A small network was shown many inputs. Here are its activations along a few directions, one row for each input.
Each table varies a few parts of the input and shows all the possible inputs, shuffled.
A made-up example of a description, with smaller parts first: ring(8) and (point or line(9) or (values(2) and line(6))).
Shared parts are said once, and a part with two or three values counts as separate values.

Other details of the inputs vary at random and push rows far along two fixed directions, the same in every table; ignore that.

A family of inputs:
row 1: [ 27  20 -10  24  50  16  33  17   2   5  25 -17 -25 -29]
row 2: [ 43  16   4  27   7  -3  31  14  30   3  16 -12 -35 -38]
row 3: [-15   6  23 -15   3  -2 -13  20  -4  16   3  14  10  25]
row 4: [ -6  -6  19 -23 -18  -7 -13   2  10  -8  -5   9  -4  25]
row 5: [-64 -29 -44  65 -70  38  -3 -70 -62  92  27 -41  14 -27]
row 6: [ 32   7 -10  26  32  -1  26   0   8 -17   9 -17 -40 -42]
row 7: [-10 -16   3 -27   2  -3 -24   5  -1 -16 -10  12  10   5]
row 8: [-18   1   9 -16   8  13 -13  17 -15   8  -5  10  19  23]
row 9: [ -4   3   1 -15  -3 -19 -13  -2   1  -9 -22  21  19  13]
row 10: [ 42  17 -21  22  21   1  38   5  22  -7  11 -13 -22 -35]
row 11: [-13  -8   5 -19   5  -9 -17 -10  -6 -20 -17  10   4  18]
row 12: [-53 -34 -54  51 -76  29 -12 -76 -39  92   8 -17   9 -58]
row 13: [ 25  18  -1  41  48  -4  34   5 -10  -9  29 -32 -21 -20]
row 14: [-17  -5  10  -9  16  -5 -16   7 -21  -4  10  -4  28  25]
row 15: [ -6  -1   1 -22 -15   3  -7   2   8 -16 -14  11  14  27]
row 16: [ -9  -3  -4 -23  -4  -4 -11  -5   6 -14 -10  13  17  21]
row 17: [  0   0   1 -20 -17  -3  -8  10   7  -9 -19  15  21  18]
row 18: [ 37  15  -9  30  30  -5  27   3  14  -8   4 -11 -29 -46]
row 19: [ 39  22  -3  25   4   0  42   3  32  -5  21 -16 -40 -18]
row 20: [-11   1   0 -16   0 -13 -11 -10   1 -16 -17  16  12  22]
row 21: [ -2  -7   8 -19 -12   0 -17  13   5  -8 -19  14  19   6]
row 22: [-21   4  10 -11  24  -3 -15   7 -20   6  -8  16  16  17]
row 23: [  2   4  15 -18 -25 -17  -9  10  17   1 -11  20  12  20]
row 24: [ -5 -10  22 -23 -17 -10 -20  11   9  -7  -6  13  -2  13]
row 25: [-11 -13   1 -27   1   0 -16  -4  -1 -17 -10   8   8  17]
row 26: [-14   1  27  -5  -2 -13 -12  14  -9   4  13  -4  18  33]
row 27: [ 37   5 -10  21  17  15  31  12  15 -17  12 -23 -38 -37]
row 28: [ -8 -10   5 -25 -10   7 -12   2   1 -19 -14   5   6  23]
Description of these inputs: line(4) and (values(2) or ring(5)).
Q: Changing only the line(4) part turns row 12 into row 18. The same change can be made to row 1. Which row results?
A: row 22
Q: Start at row 28 and move only the ring(5) part, one step at a time. The first step leads to row 15. Which rows follow, in order?
A: row 17, row 21, row 27
Q: Change only the line(4) part in row 27. List by row number the other rows that result.
A: row 6, row 7, row 24
Q: List by row number the other rows that have the line(4) part in common with row 24.
A: row 2, row 3, row 4, row 19, row 23, row 26

A family of inputs:
row 29: [ 32  29  22 -40  61 -27   3  40  30 -72  -9  16  18  44]
row 30: [-43  -8 -15 -21  -6  -5 -32 -14 -24  19 -21  29  41  15]
row 31: [ 12   7 -17  26  14   3  23 -22  -8  -5   6 -12 -27 -11]
row 32: [ 54   7  27 -63  14 -18  -3  51  66 -84 -32  33 -15  14]
row 33: [  7  -2 -12  23  17  26  14   1  -7  -5   5 -18 -17 -32]
row 34: [ 24   5  -4  26  -4   6  22  12   2  17  23 -23  -4 -17]
row 35: [  6  -4 -10  23  24  11  10  -8 -10  -5  -1 -21 -23 -35]
row 36: [-30 -22  17 -18 -37  -2 -36   7 -17  12   4   7  28  26]
row 37: [-38 -18  -2 -27 -28  15 -28 -12 -23  -3 -12  11  17  36]
row 38: [ 13  13   4  29  -4  -5  29  -9   4  12  15 -11 -32  -6]
row 39: [  9   4   0  15  15   3  10   4   2  23  20  -9 -30 -32]
row 40: [-34 -16  22 -16 -30  10 -38   9 -15  17 -11  14  25  20]
row 41: [ 12  18 -26  26   9   6  29 -13  -5  -2   6 -13 -15  -9]
row 42: [-36  -9  20 -13 -29 -17 -27 -21  -7  18  -2  16  26  36]
row 43: [ 11  -9 -16  21  11  14  16   0  -8  -9  19 -25 -14 -26]
row 44: [-34 -15  -2 -20 -14  14 -30  -5 -25   9 -28  14  43  17]
row 45: [ 17  10 -23  16   5  23  31  -6  -4   1   7 -19 -16  -8]
row 46: [ 13   7 -24  30  16  -6  22  -7  -8  -4  11 -19   0 -25]
row 47: [ 33  20  49 -44  34 -13   7  68  35 -62  -3  15 -13  53]
row 48: [ 17  11  -3  23  -5  13  31   2  17  19  24 -21 -10  -4]
row 49: [ 13   6 -27  12  25  22  22   1  -4  14   7  -7  -7 -30]
row 50: [ 12   5 -15  26  21   0  18 -28   0  -5  15 -17 -16 -15]
row 51: [-36 -16  19 -21 -37   5 -27  -3  -2  15   5   8  23  38]
row 52: [ 38  11  52 -43  48 -37 -10  63  25 -65   1   7  -1  32]
row 53: [ 37   0 -27   4 -34  11  27 -11  39  -2 -15   1 -22 -39]
row 54: [  4  -4 -19  13  31   9  11  -8  -7   5   8 -11 -26 -36]
row 55: [-32 -10   6 -25 -25   6 -31   6 -12  39 -10  25  35  22]
row 56: [-28  -9  15 -15 -30   8 -31   7 -14  27 -18  15  39  24]
row 57: [ 15  11   9  34  10  -3  14  -3  -2  15   8  -9 -19 -28]
row 58: [  8   3 -20  21  34   1  15 -14  -7   8   5  -1 -19 -34]
row 59: [ 13  12   0  23  17  -5  15  -3   1  25  17   1 -23 -29]
row 60: [-55 -32 -44  40 -52  27 -12 -80 -40  62  16 -31  -3 -28]
row 61: [  6  -2 -21  12  24  24  15   1  -5   6  14  -8 -21 -33]
row 62: [-17 -28  -3 -37 -58 -12 -38 -24  18  -7 -39  27   4   0]
row 63: [ 18  -1 -21  21  12  12  23  -1  -7  -1  13 -24   0 -23]
row 64: [ 19  15  -5  33  -1 -11  21   4   1  14  22 -17  -4 -19]
row 65: [  9   0 -16  17  11  11  19 -15  -7  -8   9 -23 -35 -13]
row 66: [-30 -16  19 -11 -29 -24 -35 -11 -22  15  -4  15  31  23]
row 67: [  9 -11 -14  22  18  -1  12  -9 -10  -9  13 -28 -19 -29]
row 68: [-38  -1   4 -17 -23 -11 -32  -2 -14  37 -11  31  36  20]
row 69: [-41  -8  -5 -11 -12  -3 -32 -13 -26   8 -30  19  44  16]
row 70: [-38 -20  -1 -27 -21  12 -32 -17 -15  -3  -3   7  28  32]
row 71: [ 12  21  -4  30  -1  -4  30  -6  16  16  23 -16  -9  -6]
row 72: [ 31  16  37 -35  73 -27  -7  45  16 -74 -28  23   7  24]
row 73: [ 33   8 -29  14 -30  -7  24 -17  38  -5 -15   7 -22 -40]
row 74: [-35  -1  13  -7 -28  -9 -33  -1 -16  25 -19  21  40  21]
row 75: [ 10   6   5  21  -6   4  23  -2   4  10  17 -22 -39  -8]
row 76: [ 16   8 -22  16  11  20  27 -12   4   1  17 -23  -5 -12]
row 77: [ 34   9  32 -37  67 -39  -5  43  16 -78 -13  16  11  30]
row 78: [ 33  18  45 -51  55 -13  -7  74  32 -48   0  28  -3  30]
row 79: [ 33  -2 -20  14 -25 -10  16 -25  35  -8 -15   7 -34 -42]
row 80: [-31  -8  11 -19 -44   6 -15   2  -9  24 -12  13  26  45]
row 81: [-37 -16  21 -22 -30  -9 -32 -13  -6  14   0   5  18  34]
row 82: [-39   0   8 -11 -43 -11 -17  -8 -12  24 -13  19  27  43]
row 83: [ 11   4   9  26   7   6   9   4  -1  13  11 -20 -27 -30]
Q: What is each input in this table made of?
A: ring(5) and (point or (values(2) and line(5)))
Q: Changing only the ring(5) part turns row 49 into row 58. The same change can be made to row 44. Which row results?
A: row 72
Q: Changing only the ring(5) part turns row 31 into row 37. The same change can be made to row 57. Which row results?
A: row 40
Q: Change only the line(5) part in row 38. List by row number the other rows that result.
A: row 42, row 57, row 59, row 66
Q: Change only the values(2) part in row 48. List by row number the other rows that result.
A: row 76
Q: Change only the ring(5) part in row 73. List by row number the other rows that result.
A: row 32, row 53, row 62, row 79
Q: Change only the values(2) part in row 77. List by row number the other rows that result.
A: row 66

A family of inputs:
row 84: [ 33  12  -7  19  13   2  29   2  20 -10  10 -14 -34 -26]
row 85: [-10  -2   3 -12  11   1 -10   2  -9  -7  -7   5  12  14]
row 86: [ -5  -1   4 -10  -5  -5 -13   6   2   9 -13  18  11  -4]
row 87: [-10  -1   2 -11  10  -5 -11   3 -10  -8  -7   7  13  13]
row 88: [-11  -5   6 -12  10   0 -13   4  -8  -8  -3   4  10  11]
row 89: [-7  0 13 -9 -1 -1 -9 10 -1  0  3  3  8 17]
row 90: [-5  3 11 -8 -1 -9 -7  6 -1  1  0  6 13 16]
row 91: [ 28  14  -8  23  34   0  27   4   6 -10  14 -16 -20 -24]
row 92: [-10  -7   6 -12   8  -2 -13   5 -10  -7  -5   3  10   9]
row 93: [ 29  13   2  23  19   5  28  15   9  -2  22 -20 -27 -19]
row 94: [ -1  -5   1 -15 -11  -3  -9   1   7 -10 -12   9   9   9]
row 95: [-8  3  8 -7 -2 -5 -6  7 -4  2 -1  6 10 17]
row 96: [-45 -18 -38  51 -59  30   3 -60 -37  81  18 -24  -1 -30]
row 97: [ -5  -6  -4 -14 -14   0  -9  -3   4  -5 -10   8   8   6]
row 98: [ 34  12  -7  21  12   2  29   2  20 -11   9 -15 -31 -27]
row 99: [ -4  -5   2 -11 -15  -4  -9  -3   5  -7 -11   9   7   7]
row 100: [ -3  -5   5 -17  -8  -5  -9   1   7  -8  -8  11   0  10]
Q: What is each input in this table made of?
A: point or line(6) or (values(2) and line(5))
Q: Which other rows belong to the same alternative as row 99? List them by row number.
A: row 84, row 94, row 97, row 98, row 100
Q: Start at row 90 and move only the line(5) part, one step at a time. The first step leads to row 95. Which rows follow, in order?
A: row 96, row 89, row 93
